Input: [123 101 134 113]
Output: 113, 123

Input:
[[121 102 139 116]
 [105 123 139 104]]
Output: 116, 105

Input:
[[131 129 126  99]
 [129 128 126 139]]
Output: 99, 129

Input:
[[112 130 142 125]
 [134 113 124 118]
 [127 111 142 157]]
Output: 125, 127

Input: [125 136 123 152 150 122 131]
Output: 131, 125

Input: [106 105 143 112 123 132 153]
Output: 153, 106
---
[[129 154 153 140 146]
 [134 127 130 122 133]
 [115 127 125 135 122]] ⇒ 130

[[132 138 139 132 139 118 118]
 [115 117 113 139 116 115 144]
 [143 113 124 109 132 105 130]] ⇒ 113

[[134 124 132 138 116 132]
 [126 135 117 115 129 117]
 [125 135 119 103 135 119]] ⇒ 117

[[126 126 131 140]
 [129 130 127 107]
 [124 132 121 141]] ⇒ 127

[[136 137 116 141 128 100]
 [126 105 114 100 144 140]
 [114 127 129 114 132 108]] ⇒ 114

[[119 106 147 129 128]
 [139 116 125 110 125]
 [139 138 130 119 127]] ⇒ 125

[[123 125 122 126 126]
 [108 109 107 150 104]
 [132 131 132 138 134]] ⇒ 107

[[131 125 129 129 140 114]
 [133 117 142 125 147 134]
 [131 141 146 145 150 135]] ⇒ 142
---
[[123 134 134 135 128 150]
 [156 133 124 123 135 152]] ⇒ 150, 156

[158 124 139 122 127] ⇒ 127, 158

[133 130 103 132] ⇒ 132, 133

[105 108 127 103] ⇒ 103, 105

[152 135 130 123] ⇒ 123, 152

[129 127 149 141] ⇒ 141, 129

[144 150 119 111 146] ⇒ 146, 144
---
[[128 128 127 131 124]
 [150 124 140 129 143]
 [144 121 135 125 136]] value 128, 136

[126 131 102 128] value 126, 128

[113 154 157 134  99 119] value 113, 119

[129 128 126 149 103 128 108] value 129, 108

[[127 137 150 119 126]
 [137 138 122 123 128]] value 127, 128

[117 118 119 105 131 128] value 117, 128

[140 119 110 103 108 133] value 140, 133

[102 146 107  98] value 102, 98
---
Input:
[[106 132 132 112 120 110 136]
 [128 117 109 110 116 129 107]]
Output: 106

Input:
[[114 110 143 157 143 119]
 [111 118 153 158 126 125]
 [127 113 151 146 109 123]]
Output: 114

Input: [146 143 152 103]
Output: 146

Input: [130 152 130 137]
Output: 130

Input:
[[104 130 135 138 140 121 114]
 [135 139 149 133 122 129 138]
 [112 123 148 124 122 129 143]]
Output: 104

Input:
[[111 105 120 147]
 [137 123 119 141]]
Output: 111

Input: [142 157 124 143]
Output: 142

Input: [146 109 152 117 114]
Output: 146
---
[[136 100 137 130]
 [129 127 151 123]
 [132 114 119 139]] result: 114

[149 126 139 135 112] result: 139

[125 142 139 150] result: 142

[ 99 127 154 103 122 116] result: 103

[127 134 101 148 105] result: 101

[135 131 123 142 107 122 118] result: 107

[[111 128 108 111 102 141]
 [112 119 126 128 131  99]
 [153 144 143 144 147 124]] result: 144
---
[[146 137 122 123 130 134]
 [115 115 128 130 126 111]
 [156 154 130 131 139 145]]	131

[[156 136 136 143]
 [149 136 136 141]
 [116 122 126 126]]	122

[[142 129 100  99 139  99 126]
 [148 121 106 100 140 100 120]
 [149 115 114 106 135 106 119]]	135

[[146 154 146 145 134 133]
 [125 123 128 124 128 128]
 [129 128 128 128 126 126]]	128

[[116 119 155 147 106 152 115]
 [153 124 153 149 154 121 117]
 [126 141 109 116 123 109 153]]	123

[[132 135 110 106 127 102]
 [151 124 129 141 128 119]
 [143 130 131 102 131 114]]	102

[[142 118 124 116]
 [130 105 139 116]
 [121 137 128 136]]	137
---
[[138, 126, 127, 153], [135, 142, 142, 128], [158, 132, 131, 115]] ==> 132
[[122, 113, 126, 134], [136, 105, 145, 144], [156, 137, 156, 148]] ==> 137
[[135, 123, 122, 120], [130, 123, 122, 122], [103, 124, 126, 130]] ==> 124
[[113, 102, 105, 109], [117, 111, 112, 115], [127, 130, 128, 132]] ==> 130
[[157, 125, 148, 150], [141, 140, 155, 140], [110, 154, 134, 147]] ==> 154
[[142, 149, 129, 129], [131, 149, 139, 127], [136, 128, 135, 151]] ==> 128
---
[[149 106 130 102]
 [151 132 112 112]
 [115 142 106 135]] out 149

[[133 123 122 128 136]
 [127 123 111 125 136]
 [131 123 104 125 118]] out 133

[[135 124 130 130 128 141 147]
 [134 125 123 123 142 124 124]
 [149 124 123 123 141 129 148]] out 135

[[151 118 125 123 149 108]
 [151 118 125 124 149 107]
 [151 118 125 125 148 105]] out 151

[[126 132 134 115 126 131 156]
 [129 141 145 131 130 134 122]
 [130 139 144 134 131 133 117]] out 126

[[131 146 150 140 133 153]
 [140 148 154 144 146 156]
 [154 134 131 128 153 128]] out 131

[[140 145 112 126 141 157 129]
 [134 137 127 133 138 143 127]
 [136 138 130 136 141 146 127]] out 140
---
Input: [ 98 102 126 127]
Output: 98, 127

Input:
[[132 129 136 122 143]
 [129 122 135 130 133]
 [126 130 134 156 118]]
Output: 132, 118

Input: [152  99 129 151]
Output: 152, 151

Input: [112 108 129 134 133  99 129]
Output: 112, 129

Input:
[[139 105 104 106]
 [127 135 134 134]]
Output: 139, 134

Input:
[[103 144 140 103  99]
 [106 138 133 103 102]]
Output: 103, 102

Input: [101 120 137 127 114 119]
Output: 101, 119

Input: [150 126 142 133 128 137]
Output: 150, 137
---
[[116 136 131 136 105 127 115]
 [123 130 134 130  99 121 125]
 [126 128 135 128  99 119 128]] | 136

[[133 131 115 150 109]
 [130 127 115 125 133]
 [139 125 110 122 128]] | 131

[[106 122 117 127 128]
 [105 122 119 127 128]
 [157 135 139 129 128]] | 122

[[147 153 130 124 149 146]
 [117 109 108 112 105 104]
 [120 111 103 108 104 103]] | 153

[[128 122 120 128 128]
 [117 115 132 118 111]
 [135 140 143 134 152]] | 122

[[119 130 110 134 109 118 129]
 [123 126 112 133 101 115 128]
 [121 131 111 132 113 120 127]] | 130

[[128 136 122 130 128 136 132]
 [124 139 133 127 136 144 136]
 [126 123 143 124 140 121 151]] | 136

[[120 115 115 123 126 113]
 [151 111 137 108 144 129]
 [128 116 132  99 111 125]] | 115
